A small network was trained on made-up records. Each row is its average activation on records with the value named, seen along a few directions.
Related values have similar rows: they may be neighbours, one step apart, or belong to one group.
In the rows, zero is written as 500.
Random noise pushes rows far along 6 fixed directions. That doesn't count. These rows show it; they differ only by the noise:
[438 302 368 501 449 226 392 481 188 635 495 434 294 386 446 238]
[421 565 328 536 553 134 631 307 783 823 514 639 561 591 528 351]
[439 542 645 565 595 492 541 523 617 608 454 547 703 689 472 491]
[864 690  53 578 745 459 629 153 629 399 980 333 439 210 791 850]
[105 434 393 769 487 666 541 582 453 719 539 432 396 382 293 600]
[563 393 580 483 526 409 372 537 248 482 480 418 484 530 493 369]
[516 596 401 511 663 191 711 332 804 743 543 654 712 618 585 419]
[762 758 640 306 379 273  99 386 400 352 220 436 547 691 483 387]


TEFU, 10 values:
lin: [688 165 424 566 514 547 825 380 836 635 934 579 500 657 702 574]
ziv: [239 655 414 693  75 608 308 397 717 718 222 482 253 426 334 621]
nuv: [118 530 726 412 443 598 457 701 607 447 271 531 539 674 379 327]
pubut: [358 593 574 658 249 402 259 318 769 770 462 559 337 814 487 417]
depof: [436 448 904 713  87 947  78 632 531 423 446 220  51 715 453 522]
bep: [268 578 523 287 523 583 578 734 278 313 190 729 728 386 178 543]
nunar: [427 468 750 537 250 747 150 566 581 466 360 562 507 893 387 453]
saf: [461 307 637 324 617 681 892 701 531 561 556 749 765 529 477 438]
fufib: [267 374 394 620 471 409 429 491 669 615 516 441 179 479 523 375]
deba: [655 319 655 316 428 342 520 649 450 447 468 563 342 557 673 229]
A value of TEFU combines one of 5 hidden first parts with one of 2 second parts; all combinations occur once.
deba and nuv share the first part; deba and lin share the second. Which value has the first part of lin and the second part of nuv? -> nunar
bep and saf share the first part; bep and pubut share the second. Which value has the first part of pubut and the second part of saf? -> ziv

LILE, 10 values:
fiza: [437 548 472 492 310 490 469 445 652 616 470 556 426 624 415 444]
fole: [684 549 586 347 555 615 446 570 370 237 448 520 682 501 535 586]
doga: [377 407 497 619 405 860 458 651 263 413 510 348 287 296 365 678]
nin: [470 392 563 563 430 687 244 552 246 361 499 366 434 476 427 566]
saro: [723 372 587 584 695 703 575 585 246 337 699 357 566 374 647 653]
fuzet: [483 535 643 594 628 692 483 581 473 390 599 406 540 559 508 619]
mimu: [356 407 353 481 575 517 652 626 347 477 583 463 413 243 440 486]
bemaf: [541 585 473 484 500 290 426 377 626 571 416 519 463 542 561 454]
zir: [491 352 583 460 437 387 511 534 559 552 515 539 422 597 603 324]
dasor: [420 532 468 528 492 368 567 423 611 703 435 595 597 601 431 400]
A value of LILE combines one of 2 hidden first parts with one of 5 second parts; all combinations occur once.
saro and dasor share the first part; saro and doga share the second. Which value has the first part of doga and the second part of dasor? -> fiza
zir and fole share the first part; zir and bemaf share the second. Which value has the first part of bemaf and the second part of fole? -> nin

FUV, 10 values:
nuvol: [572 543 752 485 414 724 356 620 398 440 269 429 580 676 406 523]
vusep: [454 400 573 596 644 460 749 567 577 639 582 563 582 440 559 489]
lusus: [131 415 379 708 386 482 432 470 438 769 442 494 376 464 284 460]
godot: [366 452 554 522 537 558 458 614 416 407 490 482 541 490 532 447]
bev: [565 491 620 365 465 403 453 434 720 515 513 567 419 730 597 361]
pup: [554 447 479 428 394 491 470 475 462 425 617 507 473 534 511 486]
dafan: [512 385 644 547 676 385 552 567 383 527 499 489 638 544 532 287]
gud: [407 380 428 502 523 376 698 493 681 704 567 544 371 476 505 392]
geso: [584 475 507 389 281 341 384 454 513 590 361 561 442 611 518 353]
bel: [523 608 598 481 549 581 452 519 627 417 425 640 696 697 475 611]
A value of FUV combines one of 2 hidden first parts with one of 5 second parts; all combinations occur once.
godot and vusep share the first part; godot and bel share the second. Which value has the first part of bel and the second part of vusep? -> nuvol
lusus and pup share the first part; lusus and dafan share the second. Which value has the first part of dafan and the second part of pup? -> bev

VUBID, 10 values:
mika: [523 479 621 447 575 569 653 640 352 439 409 472 641 401 466 527]
togi: [492 549 583 401 493 555 650 573 638 452 381 656 643 554 488 534]
lazug: [589 419 557 565 353 644 315 460 485 411 690 434 261 555 604 583]
kud: [380 634 458 600 527 948 616 588 577 391 585 457 601 406 393 836]
naso: [692 563 436 457 445 459 335 455 389 352 538 287 302 370 559 427]
luse: [460 321 679 508 546 454 426 596 429 505 534 474 562 700 518 344]
ditu: [438 240 491 605 688 546 511 558 184 562 600 351 401 363 477 490]
lekos: [440 395 431 467 440 408 413 514 402 540 518 549 442 499 454 333]
duneg: [404 576 499 620 353 482 402 463 567 688 347 544 544 587 383 535]
gezor: [470 762 556 485 618 693 519 556 469 254 368 488 642 399 452 785]
A value of VUBID combines one of 5 hidden first parts with one of 2 second parts; all combinations occur once.
duneg and mika share the first part; duneg and kud share the second. Which value has the first part of kud and the second part of mika? -> togi
gezor and luse share the first part; gezor and lazug share the second. Which value has the first part of lazug and the second part of luse? -> lekos
